A small network was shown many inputs. Here are its activations along a few directions, one row for each input.
In each table, some parts of the input vary, and every possible input appears once, in random order.
Descriptions start from the smaller parts, as in this example, which fits no table here: one of 2 separate values, together with either a single point or one of 9 places around a ring or (one of 5 places around a ring, together with one of 6 places along a line).
Shared parts are said once, and a part with two or three values counts as separate values.
In the rows, zero is written as 128.

Other details of the inputs vary at random and push rows far along three fixed directions, the same in every table; ignore that.

A family of inputs:
r1: [135 125 145  84 126 166  62  94 160 112 117 137  94]
r2: [160 116  58 153 131 104 184 155  86 148 130 133 118]
r3: [ 83 141 124 136 131  77 175 112 115 145 121 123 152]
r4: [106 130 120  75 136 166 110  78 167 106 122 141 104]
r5: [140 124 166 161 125 120  89 171 121 139 133 117 141]
r6: [152  96  39 143 141 103 179 167  98 146 157 141 115]
r7: [127 137  85 117 118 122 183  95 112 113 114 131 136]
r8: [123 141 159  91 132 188  90  89 161 102 105 132 112]
r9: [141 133 151  86 121 163  63  91 151 109 105 135  96]
r10: [141 127  75 126 127 102 171 120 100 147 112 136 103]
r11: [133 131 186 170 136 171 106 173 139 132 144 115 142]
r12: [136 130 140  90 129 189 103 101 148  89 109 135 116]
r13: [159 126 128 116 130 173  99 124 135 125 121 138  91]
r14: [169 122  80 153 113 114 166 152  82 135 128 128 128]
r15: [120 114  59  98 135 122 179 108 124 104 130 140 131]
r16: [152 126 139 134 133 186 138 141 123 115 115 132 118]
r17: [104 123  82  84 138 129 151  84 147 107 122 139 119]
r18: [ 67 150 126  93 134  86 142  63 148 121 109 126 138]
r19: [ 56 152 176 143 137  69 124 113 152 150 131 109 163]
r20: [165 112  58 151 119  98 181 159  78 137 134 132 132]
r21: [139 114 151 154 135 124  94 172 127 145 142 124 134]
r22: [ 67 154 193 142 123  46  94 110 139 163 123 109 144]
r23: [112 148  97  94 114 124 171  64 118 113  97 134 119]
r24: [134 136 148 114 132 190 124 112 143 117 115 136 101]
r25: [111 113 114 160 148 103 163 175 121 139 148 123 163]
r26: [125 148 113  90 116 121 112  63 133 122  97 134  97]
r27: [142 102 100 166 120  81 140 184 100 137 161 123 153]
r28: [ 68 130 161 132 130  40  88 126 147 151 149 114 152]
r29: [155 133 192 165 107 148  81 164 114 136 126 113 133]
r30: [ 60 134 164 134 127  63 117 129 150 131 150 110 180]
r31: [176 116 123 162 126 188 155 175  99 110 130 126 141]
r32: [135 130  91 103 132 123 131  97 128 130 110 140 100]
r33: [145 119 172 153 135 153  72 172 139 143 147 124 123]
r34: [167 104 110 149 145 191 149 182 117 118 146 137 126]
r35: [ 78 147 192 134 124  52 143 118 155 155 157 113 178]
r36: [123 144 108  93 127 130 116  70 144 132 108 139  87]
r37: [ 91 129 115 132 130  77 162 126 123 127 136 122 166]
r38: [171 123 127 137 126 171 120 148 118 136 122 135  92]
r39: [142 126 190 166 121 166 101 176 125 113 139 111 165]
r40: [141 126 136 129 139 185 124 138 139 114 129 134 118]
r41: [164 114 175 170 117 145  76 192 115 127 146 116 145]
r42: [162 131 110  93 111 108 147  91 134 136 137 139 109]
Description of these inputs: one of 2 separate values, together with either a single point or (one of 4 places along a line, together with one of 5 places along a line).
The inputs of r19 and r2 match in every part but the choice among 2 separate values. If r24 is changed in the same way as r19 into r2, which row does it become?
> r38
The inputs of r16 and r10 match in every part but the choice among 2 separate values. If r23 is changed in the same way as r16 into r10, which row does it become?
> r29
Start at r27 and move only the place on the line of 4, one step at a time. The first step leads to r28. Which rows follow, in order?
> r1, r6
Which other rows does r30 become when the place on the line of 4 takes its other values? List them by row number.
> r4, r15, r17
